A small network was shown many inputs. Here are its activations along a few directions, one row for each input.
In each table, some parts of the input vary, and every possible input appears once, in random order.
Descriptions start from the smaller parts, as in this example, which fits no table here: one of 2 separate values, together with either a single point or one of 9 places around a ring or (one of 4 places along a line, together with one of 5 places around a ring).
Shared parts are said once, and a part with two or three values counts as separate values.

Other details of the inputs shift rows strongly along two fixed directions, in all tables alike. That doesn't count.

A family of inputs:
r1: [-14.0 -72.4  51.8 -38.9  12.6 -14.5  -9.8 -43.9 -27.5   5.3 -49.8  59.7]
r2: [-15.2 -89.8  39.7 -26.9  -2.4 -10.5   2.8 -44.4  -3.2   4.5 -42.0  68.1]
r3: [ 34.7  38.1 -58.7  34.7  -5.7  42.2 -13.5   5.7 -23.2  19.4  51.7 -52.4]
r4: [-20.2  25.4   4.0 -26.6  25.2 -24.4  12.8  43.5  36.0 -11.6  14.6  23.0]
r5: [-30.8  34.5  13.4 -15.1  15.1 -29.7  16.4  36.4  25.3 -21.1  18.1  26.0]
r6: [-30.6  35.6  15.8 -13.3  23.0 -32.1  12.6  33.7  26.5 -17.8  17.5  22.7]
r7: [-11.6 -78.7  48.3 -45.9  10.9  -8.0  -6.0 -33.5 -22.5   5.5 -50.2  61.8]
r8: [-27.7  20.8   5.6  -5.9  13.8 -33.6  29.7  29.1  42.4 -23.5  30.5  21.8]
r9: [ 46.3 -75.9   8.2  27.9 -45.1  17.6 -51.3 -30.0 -84.8  43.7 -50.4 -25.1]
r10: [-18.6  13.1   8.6 -14.3  33.3 -30.5  27.3  24.9  38.4 -12.4  27.6  12.5]
r11: [ 44.6  48.5 -41.2  51.5 -19.6  43.5  -9.9  -2.1  -0.9  -2.4  17.9 -72.3]
r12: [-27.0  34.7   6.9 -17.5  12.4 -34.4  18.5  37.7  30.7 -23.8  18.1  27.7]
r13: [-23.2 -82.8  55.5 -18.8   5.4 -12.7   1.2 -51.4 -14.9   2.8 -37.6  60.3]
r14: [ 40.4 -70.7 -18.7  18.1 -33.7  58.9 -38.3 -72.3 -67.9  39.4 -22.8   4.1]
r15: [-27.4  34.3  14.4 -17.5  28.9 -34.6  11.6  31.3  26.9 -16.7  18.0  18.8]
r16: [ 35.8  16.3 -34.3  56.5 -23.6  -1.2 -17.0  39.9 -17.8  22.7  30.4 -74.2]
r17: [ 29.1  50.8 -42.6  34.4 -34.0  43.7  -5.8  -7.0  -3.5  18.3  24.2 -84.6]
r18: [ 29.0  45.0 -54.0  48.8 -13.4  41.0   0.6   0.6  -8.8   4.9  10.8 -76.8]
r19: [ 41.8 -49.9 -23.4  12.9 -41.2  57.0 -48.8 -64.9 -81.3  38.1 -32.3   9.0]
r20: [ 30.6  60.7 -51.0  30.0 -26.7  42.7 -18.6   3.9 -20.1   5.1   6.2 -80.4]
r21: [-31.8  20.5  12.0  -3.4  16.6 -28.9  27.4  27.8  37.1 -20.8  30.4  20.2]
r22: [-24.6  16.6   0.0  -7.1  11.9 -30.6  25.8  29.2  44.8 -20.2  27.7  23.3]
r23: [-27.3  16.8  13.8  -5.8  29.1 -32.4  21.3  19.5  36.0 -14.9  28.2  13.8]
r24: [-21.9  10.7   2.1 -16.0  27.6 -23.6  23.7  34.7  46.8 -13.7  27.6  16.4]
r25: [ 46.2 -51.8 -12.9   7.8 -24.3  54.9 -46.3 -71.8 -92.4  41.3 -30.2  -2.6]
r26: [-15.8 -73.6  42.6 -36.4  -8.2 -13.3  -7.0 -38.0 -19.6  -0.8 -51.8  72.7]
r27: [-12.3 -77.5  42.4 -42.1   1.1  -7.5  -9.7 -33.3 -14.7   5.8 -53.6  70.1]
r28: [-25.8  39.7  23.5 -29.1   2.1 -25.9  25.3  31.3  51.2 -16.2  -9.8 -13.9]
r29: [ 26.3  45.2 -49.0  38.9 -23.2  40.3  -5.5  -3.2  -4.8   3.4  17.3 -82.6]
r30: [-22.9  17.7   9.1  -9.7  33.0 -31.8  22.9  23.4  37.0 -14.6  29.6  10.3]
r31: [ -8.9  37.7  23.4 -10.7  15.5 -24.5  19.7  35.2  52.1 -35.9 -15.7  -3.2]
r32: [ 32.8  60.4 -55.6  39.4 -16.5  42.9 -12.2   8.0 -23.4   6.0  -0.4 -74.1]
Description of these inputs: one of 2 separate values, together with either a single point or one of 4 places along a line or one of 11 places around a ring.
- Changing only the choice among 2 separate values turns r11 into r31. The same change can be made to r23. Which row results? => r15
- Which other rows does r30 become when the choice among 2 separate values takes its other values? List them by row number. => r1
- Which other rows does r13 become when the choice among 2 separate values takes its other values? List them by row number. => r6

A family of inputs:
r33: [-47.7 -29.8  42.9 -40.6  21.4 -47.0  33.0   8.3  47.2 -37.4 -18.5  72.4]
r34: [ 18.5 -24.6 -17.7  25.2 -34.9  29.4 -27.6 -24.3 -32.4  23.1   6.0  -8.1]
r35: [ 32.6 -32.0 -25.1  26.6 -21.8  26.7 -18.5 -17.6 -34.1  22.8   2.2  -9.1]
r36: [  9.2 -30.4  19.5   8.4 -11.0  16.0  -1.5 -38.9 -10.9   4.1 -43.1 -28.7]
r37: [-45.2 -35.5  56.5 -33.6  29.5 -57.3  34.6   9.0  36.5 -15.4  -6.0  47.4]
r38: [  4.8  93.5 -38.2  16.4   6.6  -0.2  -6.3  48.2  10.4 -12.1  49.4 -26.3]
r39: [ 23.7 -19.0  12.6   2.1 -27.8  22.0 -20.6 -22.2 -29.0   7.1 -48.9 -28.8]
r40: [ -1.2  13.1 -19.8 -10.7   0.4  14.0  12.6  -0.5  10.7  -3.7  11.7  11.3]
r41: [ 13.0 -40.0  10.9   5.4 -29.2  21.2   0.6 -31.2  -9.0  -1.6 -50.2 -16.2]
r42: [ -9.0  82.8 -29.4  19.8  20.9  -7.1  19.5  39.7  31.7 -23.3  60.2 -24.6]
r43: [ -4.1  83.3 -37.1   3.1  14.3  10.5  -2.9  46.7  19.4  -4.4  40.3 -18.9]
r44: [ -6.5 -21.1  20.4 -21.8  17.4 -38.3  -2.2  20.8   5.4   1.6  -8.9  22.0]
r45: [  2.0  -8.9   1.3  -0.3  -7.8  -7.3 -14.7  -0.9 -27.5  21.8  -8.0   5.1]
r46: [ 30.6 -28.5 -12.1  25.9  -5.4  23.6 -22.8 -27.2 -38.2  25.6   9.1 -20.7]
r47: [-20.8  -3.0  15.4 -26.2  27.1  -6.0  16.8 -10.1  19.8  -8.4   4.6  23.1]
- Changing only one part turns r39 into r41. The same change can be made to r43. Which row results? => r40
- What is each input in this table made of? => one of 3 separate values, together with either a single point or one of 4 places along a line
- List by row number the other rows that have the choice among 3 separate values in common with r37. => r36, r42, r46, r47
- Which other rows does r38 become when the place on the line of 4 takes its other values? List them by row number. => r43, r44, r45

A family of inputs:
r48: [-28.5 -34.1  26.0 -38.4   4.9 -20.6  23.6 -43.8  22.0 -19.7 -32.9  48.4]
r49: [ -9.2  73.6 -37.2   2.4   0.6   4.0 -22.7  36.5  -7.8  18.3  39.8 -13.4]
r50: [  3.2  95.5 -35.1  -3.9   1.2  -3.2  -3.3  56.5  -4.6  -3.0  63.5 -25.2]
r51: [-41.0   2.3  24.8 -30.7  34.1   1.1  36.7   5.4  43.9 -28.7  -5.8  34.8]
r52: [-15.5 -16.2  27.0 -32.7  20.6 -33.7  24.1  34.0  49.6 -11.6 -23.9   8.9]
r53: [-29.6 -88.0  40.4 -19.7   9.1 -23.5   1.6 -33.7  -1.7  27.1 -12.6  66.6]
r54: [ 22.8   7.9 -12.2   6.3 -18.0  35.1 -16.0 -54.8  -9.4   4.0   0.6  -6.0]
r55: [  2.2  56.1 -15.0  39.8  -5.6  -3.5   4.6  27.1   8.1  -8.8  24.4 -56.3]
r56: [ 27.9  10.4 -19.9   4.5   1.3  14.4  -8.7   5.5  -8.6  14.0  -6.7 -45.9]
r57: [-20.6  16.4  32.9 -23.9  40.9 -48.1  34.4  39.7  54.0 -17.0  -9.1  -4.7]
r58: [ 23.8  30.3 -32.3  14.6   6.1  14.8 -28.6  11.0 -36.4   2.4   3.6  12.1]
r59: [-14.3 -80.1  44.5 -32.6 -17.5 -15.7  -1.2 -16.6  10.6  -6.7 -62.6  39.0]
r60: [ 20.4   4.6  -4.9   8.8  -5.2  54.9 -13.1 -44.3 -12.2   5.3   1.4  -4.4]
r61: [ 26.3 -38.2  -6.2  20.2 -48.1  29.4 -21.4 -28.9 -33.9  14.4 -35.2 -14.0]
r62: [-37.0  42.3  31.0   2.6  14.2 -60.1  42.4  59.2  64.9 -34.3  10.6   2.1]
r63: [ 23.1  -7.6 -38.9  37.4  10.7   8.9 -15.2   4.1 -21.2   8.5  40.1   6.9]
r64: [-30.6 -48.4  59.3 -17.3  14.2 -33.8   7.9 -14.9   8.4 -17.3 -41.3  14.7]
r65: [ 27.2 -54.5 -15.7  20.2 -12.8  24.0 -24.3 -36.9 -53.8  25.5  19.6  13.6]
r66: [  2.3  -0.6 -32.9   3.7 -11.8  42.2   5.0 -43.2 -26.6   3.6  -8.8  -9.0]
r67: [ 19.0 -29.3 -13.6  13.4 -14.7  15.8 -10.5 -20.3 -40.1  26.5  41.4  -0.9]
r68: [ 19.7  -7.8  -5.0  30.9 -40.0  18.5 -12.4 -12.4 -22.9   6.9 -20.6 -20.1]
r69: [-22.5   7.0  18.0 -29.2  14.6 -39.4  28.3  54.7  66.8 -20.0 -11.0   7.5]
r70: [  7.9  93.7 -43.4   6.2   9.8  -2.6  -8.4  59.3  -0.8  -9.3  54.6 -17.7]
r71: [ 23.1 -35.5   8.3  17.2  -8.5  21.2 -23.0 -43.1 -48.4  20.0 -28.9 -36.9]
- What is each input in this table made of? => either one of 5 places around a ring or (one of 2 separate values, together with one of 4 places along a line) or one of 11 places around a ring
- Which of the alternatives is r48? => one of 5 places around a ring
- A walk changes only the place on the ring of 5. It starts at r51 and steps to r66. List the rest of the walk in order. => r48, r54, r60
